A small network was trained on made-up records. Each row is its average activation on records with the value named, seen along a few directions.
Related values have similar rows: they may be neighbours, one step apart, or belong to one group.
(in the rows, 500 means zero)
Random noise pushes rows far along 17 fixed directions. That doesn't count. These rows show it; they differ only by the noise:
[472 445 486 445 539 543 496 751 387 478 290 447 605 316 422 395 402 655
 358 588 392 537 556 326 416 451 570]
[437 501 469 521 465 608 558 495 638 498 444 415 426 477 491 482 545 479
 648 478 526 526 495 526 400 502 510]
[575 680 445 603 475 472 556 588 609 539 499 585 555 552 496 369 601 490
 622 515 401 518 380 542 384 465 444]
[591 459 366 533 541 375 483 530 468 440 408 565 436 458 500 595 519 391
 574 490 482 490 331 534 494 532 645]
[550 288 559 560 456 689 568 425 451 359 259 522 670 474 306 567 594 372
 585 569 477 564 581 712 391 554 518]
[588 399 529 370 463 324 631 512 444 524 452 494 510 467 382 567 555 662
 449 565 629 585 367 636 503 381 412]
[585 603 479 544 531 357 467 424 504 480 585 537 407 480 640 501 454 513
 488 429 403 374 357 382 556 550 508]
[477 416 568 522 499 540 609 445 494 435 524 349 459 322 508 438 452 631
 499 466 413 487 406 433 462 459 422]
[573 454 555 587 509 511 616 630 408 476 542 700 323 620 512 616 524 507
 513 583 636 410 494 674 434 479 314]
[464 607 469 448 390 515 541 300 504 542 502 577 607 554 411 408 518 573
 569 501 395 431 458 520 526 409 463]
[453 362 706 674 328 432 791 328 669 532 495 356 653 482 458 522 470 675
 536 504 489 534 443 370 486 584 390]
[386 633 472 506 418 651 397 398 394 537 350 510 623 636 465 485 681 475
 462 703 501 487 529 684 446 444 601]
[339 547 386 535 369 494 439 462 457 581 584 481 570 663 484 455 601 563
 467 589 544 499 659 610 422 520 424]
[572 433 353 583 492 412 461 541 407 572 446 661 579 579 428 549 474 556
 609 550 381 526 638 535 466 477 494]
[530 399 331 320 395 349 517 467 522 576 499 426 643 433 337 523 402 632
 529 428 451 458 535 495 509 365 425]
[435 499 602 573 560 639 333 413 403 386 547 374 542 515 489 469 860 432
 371 630 518 589 395 731 355 591 528]
[441 637 419 463 389 461 518 460 831 617 560 619 556 561 466 368 525 540
 723 426 430 539 489 288 459 534 628]
[397 149 395 661 469 699 580 595 510 457 458 445 578 448 426 647 396 238
 669 521 524 547 622 626 448 426 588]
[356 572 626 657 551 495 428 555 459 430 504 500 565 577 552 466 568 337
 236 521 541 455 411 322 512 746 615]


Values of Vage:
d2: [519 578 459 573 419 568 587 513 607 484 610 566 339 529 538 521 512 512
 630 489 523 377 443 566 439 547 408]
d3: [486 417 516 434 490 437 533 434 462 415 486 609 265 449 485 559 495 640
 530 488 579 517 510 390 540 627 577]
d11: [485 306 695 581 467 703 670 549 433 380 556 805 526 592 464 518 501 282
 487 607 673 603 620 654 567 479 490]
d5: [470 612 578 555 602 473 434 392 515 446 490 285 470 393 541 356 596 538
 413 392 417 677 477 379 539 663 514]
d6: [791 478 425 281 495 418 409 687 606 558 501 638 428 439 520 636 459 646
 603 524 494 410 566 502 434 354 494]
d7: [379 631 363 499 469 469 431 474 435 428 587 499 296 481 701 398 406 504
 479 473 522 447 604 399 542 695 596]
d9: [528 478 637 502 635 516 490 587 463 543 464 513 453 508 495 590 493 539
 467 540 568 545 447 445 573 494 573]
d13: [589 606 417 614 339 460 550 529 645 544 432 706 824 569 571 323 485 427
 648 600 317 599 557 466 486 544 690]
d1: [402 604 501 581 476 445 532 377 485 511 544 476 337 528 544 519 560 594
 534 514 465 389 261 445 477 547 522]
d12: [363 497 509 432 447 448 550 494 440 622 428 514 547 546 390 518 450 676
 448 581 550 519 527 416 536 411 520]
d4: [626 558 454 334 377 359 487 548 603 464 412 593 636 452 450 512 449 557
 447 516 524 462 512 406 540 572 607]
d8: [452 515 404 583 467 453 381 606 453 582 539 622 627 663 615 516 466 353
 473 575 522 583 716 516 531 574 653]
d10: [431 549 434 564 478 481 512 507 498 518 485 610 531 617 487 411 479 520
 587 476 496 553 637 437 502 638 518]
The values of Vage form a ring.
Question: A walk along Vage starts at d6 and steps to its neighbour d11. Put d3, d13, d12, d10 in the order it reaches them.
Answer: d3, d10, d13, d12
Question: Fewest steps between d5 and d9?
Answer: 4
Question: Name the neighbours of d2, in listed order.
Answer: d7, d4

Values of Nef:
z3: [432 354 469 564 547 473 530 376 422 501 536 534 389 534 415 642 425 462
 549 373 500 432 521 433 584 530 454]
z5: [621 590 426 556 419 398 684 520 433 380 663 895 481 526 458 246 559 527
 647 507 429 612 449 641 470 481 368]
z6: [455 443 437 525 363 458 527 588 549 479 479 476 481 491 474 572 567 621
 481 646 580 444 470 525 375 573 534]
z8: [539 440 556 539 542 605 598 445 387 363 435 709 485 500 505 399 483 386
 570 507 457 583 560 579 543 504 502]
z7: [517 529 618 485 585 473 479 395 341 432 455 501 444 515 552 394 457 552
 369 444 481 551 667 475 523 628 367]
z9: [421 533 436 503 563 592 512 615 451 504 363 437 467 473 382 511 490 479
 534 468 483 451 409 515 414 460 511]
z10: [554 381 481 539 452 466 649 578 559 515 369 628 653 562 412 559 258 344
 548 399 507 437 650 405 601 551 480]
z2: [516 587 597 506 502 536 580 589 482 412 510 437 344 477 540 510 474 557
 360 467 586 274 407 469 451 621 308]
z1: [534 616 517 609 566 497 428 458 415 578 386 335 484 553 515 599 444 499
 415 451 405 346 534 484 489 514 333]
z4: [570 567 637 511 542 343 507 641 484 608 531 528 458 618 481 556 532 746
 352 517 595 512 557 404 476 592 321]
The values of Nef form a network in which each value has 3 neighbours.
Question: Name the neighbours of z1, in listed order.
Answer: z3, z6, z7
Question: Name the neighbours of z4, in listed order.
Answer: z5, z9, z2
